Each row below holds a small network's activations on one input, seen along a few directions.
In each table, some parts of the input vary, and every possible input appears once, in random order.
A made-up example of a description, with smaller parts first: ring(5) and (point or (values(2) and line(4)) or line(9)).
Shared parts are said once, and a part with two or three values counts as separate values.
In the rows, 128 means zero.

Other details of the inputs shift rows strongly along two fixed directions, in all tables alike. That doesn't count.
These rows show it; all are for the same input, with only those details redrawn:
[133 141 138 138 144 126 119 138 145 123 142 117 103 117 137]
[137 122 153 144 123  85  94 116 136 127 115 100 138 130 118]
[134 139 134 138 143 123 117 136 148 121 140 116 104 119 139]
[128 161 155  98 127 133 113 139  77 144  95 169 202 116 123]
[132 125 149 144 132  94  97 122 146 124 125 103 125 128 127]
[124 142 172 107 110  96  87 117  71 147  74 147 225 129 113]
[132 121 149 148 130  88  96 119 144 123 121  98 127 131 124]
[122 142 178 105 107  96  85 119  71 149  73 149 229 130 109]

A family of inputs:
R1: [125 105 137 142 101  83 105 108 134 121  95  84 127 135 121]
R2: [129 135 130 137 145 133 115 138 145 122 146 117 105 122 142]
R3: [136 118 129 132 137  93 139 104 146 134 146 123 119 137 119]
R4: [126 172 117  84 152 203 176 156  79 165 147 213 168 115 140]
R5: [123 142  84 125 142 185 157 154 138 114 149 130  61 108 159]
R6: [125 134 114 138 152 163 154 144 148 140 180 138  93 138 139]
R7: [134 151  83 108 142 179 179 151 144 114 146 136  57 103 150]
R8: [136 133 144 137 137 112 110 129 145 124 132 113 118 123 128]
R9: [117 104 119 143 116 129 115 124 134 121 116  99 109 140 139]
R10: [141 137 142 134 136  95 122 122 150 120 133 108 118 128 124]
R11: [136 127 148 145 128  83 102 115 144 121 119  95 128 128 120]
R12: [117 153 136 105 141 176 131 145  76 154 120 190 193 132 131]
R13: [113 104 111 142 123 152 129 131 135 131 132 114 102 147 141]
R14: [134 131 111 126 150 138 165 126 144 142 169 144  97 130 135]
R15: [123  96 107 129 117 119 151 107 136 136 130 113 102 140 127]
R16: [113 165  86  82 139 236 186 169  80 158 139 206 136 113 158]
R17: [129  94 114 123 113 106 144 101 142 133 122 109 109 138 121]
R18: [134  94 128 130 102  77 121  98 133 121  93  98 132 138 112]
R19: [125 119 138 149 137 114 107 125 143 123 139 110 123 140 134]
R20: [146 134 128 132 141 101 137 120 154 121 147 120 107 126 127]
R21: [129 109 127 159 108 130 119 129 154  69 155 126 137 130  80]
R22: [129 112  84 137 104 189 164 148 148  67 154 140  96 113 103]
R23: [117  81 123 145 105  96 129  99 133 142 117  99 125 157 115]
R24: [116 152 128  91 113 162 130 144  70 142  83 169 181 113 138]
Describe the family of inputs behind these rows. -> values(2) and (point or ring(11))
The inputs of R6 and R16 match in every part but the values(2) part. If R8 is changed in the same way as R6 into R16, which row does it become? -> R24

A family of inputs:
R25: [130 143 123  96 142 132 154 121 108 159 128 158 137 119 138]
R26: [126 112 132 166 119 109  94 130 160 103 129  77  96 129 123]
R27: [131 141 133 110 123 120 127 127 112 134 101 125 139 125 140]
R28: [106  72  92 144 120 138 153 102 143 152 141  97  76 159 145]
R29: [130 142 124 105 143 127 152 122 110 163 134 154 141 128 136]
R30: [121 145 143 126 132 140 111 143 115 136 123 138 147 123 136]
R31: [135 112 116 155 119 106 114 125 165  80 135  83  86 119 120]
R32: [106  57  93 159 101 130 140 104 154 127 134  90  81 160 127]
R33: [101  75 105 135  76 153 139 117 102 118 106 134 154 149 107]
R34: [131 108 155 134 101  83 113 107 112 125 102 124 190 149  87]
R35: [142 107 127 157 126  91 138 111 169 120 149  97  92 142 111]
R36: [137 115 119 163 139 123 132 125 171  97 173 113  97 134 110]
R37: [133 146 113 103 127 158 145 142 115 108 121 155 133 105 128]
R38: [132 142 125 125 136 151 143 140 125 122 151 160 149 128 117]
R39: [134 148 108 102 126 167 151 142 117 102 130 160 128  99 125]
R40: [134 109 128 152 116  85 107 115 160 104 116  74  92 130 126]
R41: [138 108 121 136 133  88 126 105 156 134 127  90  84 127 141]
R42: [100  89 101 120  92 171 148 126  94 131 113 149 153 149 115]
R43: [140 113 112 160 126 119 145 125 176  94 168 111  80 129 107]
R44: [130 122 125 142 129  95 113 119 149 137 119  82  81 132 148]
R45: [123 136 143 126 123 132 104 137 110 131 102 124 150 125 129]
R46: [123 135 155 122 143 104 109 115 104 163 121 141 171 138 135]
R47: [125 150 135 123 141 155 124 148 117 125 148 164 157 124 126]
R48: [129 124 123 147 131 107 114 125 151 123 116  87  84 131 145]
R49: [134 134 129 104 115 133 138 131 114 119 115 151 147 112 110]
R50: [143 106 114 151 124 111 141 118 174 102 152 102  80 129 110]
R51: [132 123 110 157 122 131 116 139 161  86 133  92  77 115 127]
R52: [131 131 130 148 163 119 121 129 157 146 164 108  81 133 159]
R53: [122 133 153 127 136 109 101 124 109 161 109 123 153 134 144]
R54: [118 128 159 141 112 110  86 131 111 123 101 120 174 132 116]
R55: [124 143 142 134 133 148 112 143 122 110 141 145 152 121 122]
R56: [127 136 135 116 107 121 111 131 108 107  95 126 158 119 121]
R57: [125 145 147 126 137 131 115 138 113 151 122 133 148 131 140]
R58: [134 137 122 104 125 135 139 129 114 123 110 146 140 114 128]
R59: [141 171  87  82 168 208 203 163 136 141 175 177  63  95 160]
R60: [125 150 136 127 142 162 120 151 120 122 147 154 143 117 133]
R61: [133 178  85 100 159 226 172 179 126 119 150 170  71  92 168]
R62: [123 144 133 130 118 156 114 147 108 110 116 137 148 111 122]
R63: [140 161  93  99 144 203 185 160 138 104 169 172  84  92 132]
R64: [125 140 153 130 133 122 101 133 114 136 121 140 164 135 131]
R65: [135 127 137 112 113 110 134 121 122 130 111 134 147 121 114]
R66: [130 139 130 120 140 141 138 131 120 138 141 156 154 135 121]
R67: [108  68  90 150 115 139 148 106 155 134 145  88  69 164 144]
R68: [131 161 134 119 156 158 135 150 117 151 150 158 131 126 152]
R69: [130 111 150 121  98  96 114 106 110 111 100 135 182 134  86]
R70: [125 124 166 134 130  89  98 112 112 150 115 128 179 148 121]
R71: [133 124 117 145 160 113 142 118 162 146 172 112  83 134 148]
R72: [130 127 142 106 122 104 134 109 109 151 107 140 162 135 115]
R73: [118 130 150 121 129 105  98 119  99 159  91 118 157 131 138]
R74: [140 128 103 133 145 125 152 127 170 118 154 102  55 116 147]
R75: [125 137 129 119 116 136 109 140 109 115  96 130 151 117 125]
R76: [122 132 154 127 122 112  98 125 107 144  93 116 159 134 130]
R77: [133 126 143 119 122 102 138 113 115 153 120 135 161 144 114]
R78: [133 135 129  99 132 116 142 118 114 154 114 143 134 120 135]
R79: [131 152 119 114 154 150 155 135 119 149 150 166 138 132 138]
R80: [126 149 122 100 138 132 135 130 103 146 108 141 131 113 154]
R81: [121 132 155 138 113 124  91 134 113 113 111 125 169 128 111]
R82: [132 122 144 112 111 102 129 111 112 136 105 137 166 135 104]
R83: [124 118 164 146 111  95  91 119 121 115 120 123 188 142 100]
R84: [137 127 125 160 152 122 127 137 171 120 171 111  83 138 137]
Describe the family of inputs behind these rows. -> line(5) and (point or ring(11))
The inputs of R39 and R37 match in every part but the line(5) part. If R81 is changed in the same way as R39 into R37, which row does it become? -> R54
List by row number the other rows that have the line(5) part in common with R78. -> R25, R28, R29, R41, R44, R46, R52, R53, R71, R73, R80

A family of inputs:
R85: [132 123 122 136 125 116 134 124 150 119 131 100  89 119 127]
R86: [120  85 123 160 101 106 108 109 141 116 120  92 122 153 113]
R87: [136 119 127 147 144 103 122 115 156 105 153 114 109 128 122]
R88: [125 133 163 124 105 107  89 125  95 122  85 135 204 137 110]
R89: [126 136 173 114 106 105  88 123  89 146  82 136 199 129 107]
R90: [121 141 139 111 113 150 123 138  98 136 105 142 151 114 124]
R91: [122  86 139 151  97  90 106 102 137 138 108  86 131 151 107]
R92: [125 135 104 121 170 151 152 136 141 150 159 133  76 124 173]
R93: [127 108  98 141 123 137 148 124 149 109 141 115  93 138 129]
R94: [116 126 165 109 105  82  78 110  73 154  56 121 210 136 135]
R95: [132 118 104 137 126 133 137 130 152  96 139 113  85 114 133]
R96: [123 122  89 139 135 175 161 146 153 113 162 130  69 128 138]
R97: [135 112 144 152 113  80  93 110 147  98 111  92 137 140 113]
R98: [120  94 139 153 112  99 104 107 140 122 130 104 139 151 113]
R99: [127 160 130 114 147 172 136 154 103 135 147 179 161 116 133]
R100: [129 102 116 137 131 114 137 112 148 115 146 117 110 136 123]
R101: [125 138 109  90 120 162 166 131  96 146 113 167 147 119 128]
R102: [129 126 105 138 129 140 137 135 151  98 143 115  87 118 134]
R103: [144 142 114 132 159 134 153 134 163 126 173 131  72 111 137]
R104: [127 134 130  93 127 137 148 121  97 151 115 166 168 127 126]
R105: [125 117 118 152 124 134 122 135 150 102 139 102  93 124 130]
R106: [133 181 129 101 156 183 157 163 107 154 152 186 141 109 141]
R107: [126 157 116  85 144 177 172 146  99 153 139 186 145 118 139]
R108: [133 114 122 136 120 109 131 116 152 116 125  99  89 118 125]
R109: [128 113 127 145 130 122 138 126 155 138 151 108  95 143 128]
R110: [132 128 141 155 140 110 117 128 155 134 153 108 103 132 122]
R111: [129 130  98 128 148 162 163 138 150 115 169 142  85 128 141]
R112: [119 136 137 107 126 154 138 131 100 155 127 161 161 131 127]
R113: [128 163 130 104 145 158 142 144  98 130 137 179 169 115 129]
R114: [122 129 160 113  98 112 100 121  86 144  76 129 190 129 108]
R115: [141 133 127 129 134 112 128 127 154 117 135 111  95 114 128]
R116: [130 106 156 167 119  73  86 110 151 118 128  92 151 152 107]
R117: [140 157 114 122 150 152 152 152 153 120 154 132  76 107 141]
R118: [115 115 158 120 102 108 102 114  84 142  88 146 219 153 107]
R119: [112 119 145 102 106 103 106 111  63 166  61 140 205 148 134]
R120: [137 106 138 148 116  80  96 108 153  95 117  93 129 132 113]
R121: [136 131 140 146 133 113 116 135 156 122 135  99  97 123 126]
R122: [131 129 124 151 135 138 117 141 155 100 146 112  95 121 132]
R123: [134 114 164 150 122  47  64  98 134 131  86  69 145 146 132]
R124: [123 118 113 150 126 143 121 136 149 103 145 109  89 122 133]
R125: [125 147 106  92 124 172 170 143  98 148 121 168 139 122 133]
R126: [129 188 130  85 174 168 144 152  80 167 130 194 169 106 165]
R127: [126 101  99 139 119 128 147 118 146 112 135 116  98 133 127]
R128: [137 185 120  91 161 178 167 156 104 148 153 190 138 103 142]
R129: [127 106 115 146 120 130 143 124 150 136 136 102  86 141 126]
The inputs of R87 and R100 match in every part but one. If R106 is changed in the same way as R87 into R100, which row does it become? -> R109
The inputs of R92 and R119 match in every part but one. If R98 is changed in the same way as R92 into R119, which row does it become? -> R86
Describe the family of inputs behind these rows. -> ring(5) and (point or (values(2) and line(4)))
Change only the line(4) part in R93. List by row number the other rows that result. -> R86, R96, R127
Change only the values(2) part in R89. List by row number the other rows that result. -> R122
Change only the values(2) part in R95. List by row number the other rows that result. -> R108
